A small network was shown many inputs. Here are its activations along a few directions, one row for each input.
Each table varies a few parts of the input and shows all the possible inputs, shuffled.
Descriptions start from the smaller parts, as in this example, which fits no table here: line(4) and (point or ring(11) or (values(3) and ring(8))).
Shared parts are said once, and a part with two or three values counts as separate values.

A family of inputs:
row 1: [-38  21 -27   9  12 -27   8  43 -31 -12  23]
row 2: [ 16 -44  14  -4  20  33 -26  10  10 -12 -13]
row 3: [ 14 -22  11  16  -5 -29  -2  34 -39  36  24]
row 4: [-21  36   9 -40  28   0 -22 -15  17   2 -23]
row 5: [ 18  20  15  -1 -20  -9  20  -6  38 -15 -39]
row 6: [-33 -23  -3 -32  26  35  -2  10   5 -26  -6]
row 7: [ 16  -5  16   5   7 -25 -18   4  43   9 -39]
row 8: [ 31  15  22 -12  21  -3 -49 -11  18  17 -31]
row 9: [ 22 -38  15  23  40   5  -9 -13  20 -22   2]
row 10: [-55 -11  15 -19 -13 -27   7  -5 -43   2  21]
row 11: [ 19  28  -9  28 -25 -19  25  36 -30 -15  24]
row 12: [-36  15   3 -25  13 -21   6  -2  42  -3 -33]
row 13: [  0  30  -4  30 -48  -1   9  22   6  -3  49]
row 14: [ 18 -15  14 -11  -7  49   9   1   7 -35 -11]
row 15: [-54  23 -21  13 -12 -10  -8  30   5   1  51]
row 16: [ 10 -23  13  37  26 -10   5 -13  32   8 -26]
row 17: [ 18  -7 -16  39  -1 -37 -19  47 -30   9  20]
row 18: [ 23  -7  16  16  15  22  26 -23  18 -41   2]
row 19: [ -2 -38  28  11 -27 -35 -24  -1 -42  22  17]
row 20: [ 17 -11  13  -2  13  36 -40  -5 -10  16 -36]
row 21: [-38  -1  -4   5  34  -6  25 -15  25  -7 -18]
row 22: [ 45 -23 -67 -20 -11   3 -25 -41   5  49   9]
row 23: [ 17  17  15  -8  -9  51  -2 -13 -10  -8 -33]
row 24: [-28 -15   1  -6  45  10  16 -12  17 -32   6]
row 25: [ -5   4 -78 -47   0   7   4 -45   3  31  14]
row 26: [ 29  42  23 -18  -5  13 -10 -18  16 -10 -28]
row 27: [ 12   7  13  30  -1   8  38 -25  28 -14 -25]
row 28: [-35  11   0 -30  23  37 -10  -6  -9   2 -25]
row 29: [ -3  -3  -9  43 -23 -18 -32  33   8  23  46]
row 30: [ -1  -5  30   2 -51 -15  21  -8 -41  -7  17]
row 31: [ 47   9 -62 -27 -42  16  15 -46   0  12   8]
row 32: [-38   3   0 -13   7 -22  25  29 -41  14  27]
row 33: [ 15  10  14   6 -29 -12  38  24 -39   7  24]
Question: What is each input in this table made of?
Answer: values(3) and (point or line(4) or ring(6))
Question: The inputs of row 32 and row 3 match in every part but the values(3) part. If row 4 is changed in the same way as row 32 into row 3, which row does it become?
Answer: row 8
Question: Change only the values(3) part in row 27. List by row number the other rows that result.
Answer: row 16, row 21
Question: Change only the line(4) part in row 13. List by row number the other rows that result.
Answer: row 11, row 30, row 33
Question: Start at row 14 and move only the ring(6) part, one step at a time. The first step leads to row 18. Which rows follow, in order?
Answer: row 27, row 5, row 26, row 23

A family of inputs:
row 34: [-18  60 -28 -21 -23  18  39  -4  -2 -16  -3]
row 35: [  1 -32  44  18   6 -16  -5  25 -49  -2 -12]
row 36: [-51  34 -10 -28 -23  -5  34 -19  -1   4  -2]
row 37: [  9 -38 -33 -31  19  -4 -20 -10 -30  37   3]
row 38: [ -6   8  33  25 -10 -16 -34  61 -11  13  15]
row 39: [ 20 -22 -37  15 -25 -15   2 -31  15  36  18]
row 40: [-35  -1   7  -1 -15 -15  47 -10  20 -30   9]
row 41: [ 51   7 -54  20 -25   9  11 -13  13  14  18]
row 42: [ -7 -23  34  18  -5   4  36 -15  -7 -21  17]
row 43: [ 45  -5 -47 -25 -24  36   2 -20 -18  12  15]
row 44: [ 11  36 -31 -44 -20  29   5 -22 -18  -9  10]
row 45: [ 11   3  -4  28   9 -63 -20  15   0  29   8]
row 46: [ 19   6   1  28 -34 -46  -8 -10  11  26  20]
row 47: [ 24 -15  33 -25  69  24 -23 -43  62  -5 -95]
row 48: [ -4  27 -11   7 -16   8  53   6  17 -48   8]
row 49: [-29 -24  28  28  32  15   4  27  -3 -34  26]
row 50: [  7   3  36  16  -6 -43 -12  44 -26  27  -4]
row 51: [ -2 -21 -46  24  16  -4 -34  14  19  26  24]
row 52: [ 52  33 -18  32 -35 -21   2   5   8   3  20]
row 53: [ 47  34  18  23 -46  -2   8  33 -15   2   7]
row 54: [ 15 -34 -29 -30 -24  12  -7 -36 -17  34  16]
row 55: [ 39   2  25  25 -34  25  14  16 -37 -23  -3]
row 56: [-74  35 -17 -20  17   6  -1  23   2  -6   4]
row 57: [-44  -6   3   1  29 -31  36  13   9 -28  -1]
row 58: [-20  10 -12 -50 -21   5  -3 -38 -18  14  11]
row 59: [ 32 -10  39 -21  25  38 -10 -68  74 -10 -81]
row 60: [-41  12 -20 -44  19  17 -38   4 -16   4  17]
row 61: [ 24   7  14  26  -7  28  45   2  -9 -38  16]
row 62: [ -3   7  -7  35   4 -36 -42  33  15  16  28]
row 63: [ -6 -33 -37 -23  17  25 -44   7 -14  23  20]
row 64: [-27   8 -17 -51  22 -11 -15 -13 -30  17  -2]
row 65: [  7 -12  28 -16  65  53 -50 -27  79 -18 -77]
row 66: [ 15   6  39  16 -46 -26  -1  19 -14  23   7]
row 67: [-15 -29  30  20  36 -12  27   9 -17 -21   8]
row 68: [-13 -26  41  27   2  11 -28  41 -34 -16   6]
row 69: [  8 -27  47  17 -33   1   4   1 -37  -5  -1]
row 70: [-60  31 -15 -27  21 -21  22   5 -13   7 -15]
row 71: [ 64  16  15 -17  19  60  -1 -50  66 -32 -78]
row 72: [ 12 -26 -42  17  19 -32 -10  -6   3  39   6]
row 73: [-58  -1   0   9  25  -4  14  32  24 -41  17]
Question: The inputs of row 47 and row 65 match in every part but one. If row 70 is changed in the same way as row 47 into row 65, which row does it become?
Answer: row 56
Question: What is each input in this table made of?
Answer: line(4) and (point or ring(9))
Question: Start at row 53 and move only the ring(9) part, one step at a time. The first step leads to row 52. Which rows follow, in order?
Answer: row 41, row 43, row 44, row 34, row 48, row 61, row 55
Question: Which other rows agree with row 36 in the line(4) part? List them by row number.
Answer: row 39, row 40, row 42, row 46, row 54, row 58, row 59, row 66, row 69

A family of inputs:
row 74: [ 33 -12   7 -16   2   5  10 -47  27  18 -31]
row 75: [ 17 -11  -6  30  -3 -23 -22  21 -14  35  10]
row 76: [-28   5  -1  14   9  -1  25   2   6 -30  29]
row 77: [ 25   7  19  -9  -2  15  -8 -43  49  10 -34]
row 78: [ 28  23  -4  22 -21 -34  16  13  -1  -7  16]
row 79: [-19  15   7 -18  23  21 -28 -24  48 -18 -45]
row 80: [ 13 -32 -10  19 -18 -17 -19  19  -6  23  18]
row 81: [-30 -24   5  10  19  -9 -14   9 -13   1  34]
row 82: [ 10  -2 -21 -10 -49   7   4   4 -24  16  22]
row 83: [ 16  17 -18  -1 -35   1   1   8 -34  28  14]
row 84: [ 22 -19  91  41  -6  12  10  33 -17 -33 -28]
row 85: [ 18  -2  -3  29 -17   2  21  -6   8 -20  30]
row 86: [ 15 -30   2  26  -7  -9 -20   2 -12  10  34]
row 87: [ 27  -8   2  18  -9 -43 -24  20 -21  21  21]
row 88: [ 49  -6 -12 -16  27  41  -6 -22  12  -7 -27]
row 89: [-33   5 -15   8  -2  -8  27  19  15 -18  11]
row 90: [ -4   5  -5 -33  41  41 -23  -6  37 -18 -32]
row 91: [ 36   7  -5 -14  20  44 -29 -10  37  -3 -31]
row 92: [ 21  16   7   0   2  27 -34 -29  48  -3 -43]
row 93: [-30  27 -10  19  10 -16  25  22   5  -5   4]
row 94: [-26  26  -5 -26 -15 -21   4  13 -42   5  22]
row 95: [ 20  20 -13  35 -16 -13  20  14   6   8   4]
row 96: [-23  -2   5   4  17 -42 -17  26 -19  11  20]
row 97: [-16   7  19 -29  19   9  -3 -38  48  -5 -38]
row 98: [-34  21 -14 -15 -10  -2   6  16 -36  18  13]
row 99: [ -9 -13   8 -35  22   2  16 -41  28   3 -36]
row 100: [-34   3  -6 -18 -12  12   7  -4 -33  -5  37]
row 101: [ -9 -20 -16 -26  32  17  13 -37   0 -11 -39]
row 102: [-23  31  -1   7   6 -35  22  20  -1 -19  15]
row 103: [-23 -14  86  23  15   9  13  35 -16 -46 -27]
row 104: [-32  -6  -3  15  21 -24 -16  28 -13  26  10]
row 105: [-35 -27  -8   4   8 -18 -13  26  -4  13  16]
row 106: [ 24  21  -9 -12 -41 -19  -2   6 -40  15  24]
row 107: [ 35 -19 -17  -7  11  18   7 -44   0   4 -35]
row 108: [  7  -8 -12 -36  48  40  -1 -17  13 -22 -29]
row 109: [-38   2 -18 -25 -23   4   8  12 -26   7  19]
row 110: [ 16  -1 -17  24 -30  -5  23  10  16  -6  13]
row 111: [ 12  -1  -9  -3 -38  15   2 -12 -30   5  38]
Question: The inputs of row 79 and row 92 match in every part but one. If row 102 is changed in the same way as row 79 into row 92, which row does it become?
Answer: row 78
Question: What is each input in this table made of?
Answer: values(2) and (point or ring(6) or (values(3) and line(4)))
Question: Change only the line(4) part in row 87. List by row number the other rows that result.
Answer: row 75, row 80, row 86

A family of inputs:
row 112: [-21  -6 -16   3  15  -9 -33  32  -6  26   6]
row 113: [ 23  30  25 -34  17  47  -6 -47  54 -12 -76]
row 114: [ 21  17 -43  20  -9 -19   9   4   8   4  30]
row 115: [ 14 -28  41  26   9   5  20  19 -21 -25  -7]
row 116: [ -7  11 -33 -13 -12 -41  13  -9 -30  27  23]
row 117: [ 24  44  -6  -2 -31 -22  -3  12 -15  11   5]
row 118: [-56  -6  16  -6   5 -32  12   2 -12  -4  16]
row 119: [-21 -12  10  -4  30  23  -8  29 -31 -18   5]
row 120: [ 15  -3 -40  10 -35  18  14  -8  -1  -2  40]
row 121: [ 17  23  -3 -11 -56  15   3   1 -24   6  15]
row 122: [-28   2   7  27   7 -13   9  13  25 -25  24]
row 123: [ 24   2 -17 -18  40  49   1 -59  80 -24 -46]
row 124: [ -8  36   6   8 -21 -18  -1  27   5  10 -10]
row 125: [ 17 -21  17  37  -3 -30  -6  20   6  21  -4]
row 126: [-36  -7   6 -11   8  -3  38   5 -36 -19   7]
row 127: [ -4 -27  53  33   4 -26  -8  16   3  -8   4]
row 128: [ -8   0  -3  18  11  16  34  16   0 -41  14]
row 129: [ -9   7 -32  29   1 -16  10  18  29   2  15]
row 130: [-12  -9 -30 -22 -37  -4  18 -21 -39  21  33]
row 131: [-43 -12  21   2  23  -5 -34  27  -9   0  15]
row 132: [ 12 -16  -9 -47  51  48 -41 -36  45 -10 -63]
row 133: [ -5  -4  -4 -63  41  30   7 -65  47  -2 -55]
row 134: [ 11   5 -29  -7   6 -13 -35  16 -26  29  24]
row 135: [ -8  24  32   1  -5  17  27  25 -21 -36  -9]
row 136: [  6 -13 -24 -16 -20  22 -30   3 -33  24  34]
row 137: [ 53 -11   4  26 -14 -33  -7   3 -16  25  12]
row 138: [-27  29  43   8 -11 -13  -1  22   3 -19  -1]
row 139: [ 49 -27  28  -4  31  39 -17 -59  50  -6 -80]
row 140: [-39   1 -21  -4  -3 -38  15   6 -11  25   8]
row 141: [ 45 -29   5  15 -44   6  -1 -10 -25  19  21]
Question: The inputs of row 125 and row 124 match in every part but one. If row 139 is changed in the same way as row 125 into row 124, which row does it become?
Answer: row 113
Question: What is each input in this table made of?
Answer: values(5) and (point or line(5))
Question: Which other rows agree with row 128 in the values(5) part? List them by row number.
Answer: row 114, row 120, row 122, row 123, row 129
Question: Change only the values(5) part in row 122. List by row number the other rows that result.
Answer: row 118, row 127, row 131, row 138
Question: Change only the line(5) part in row 134. List by row number the other rows that result.
Answer: row 112, row 119, row 131, row 136
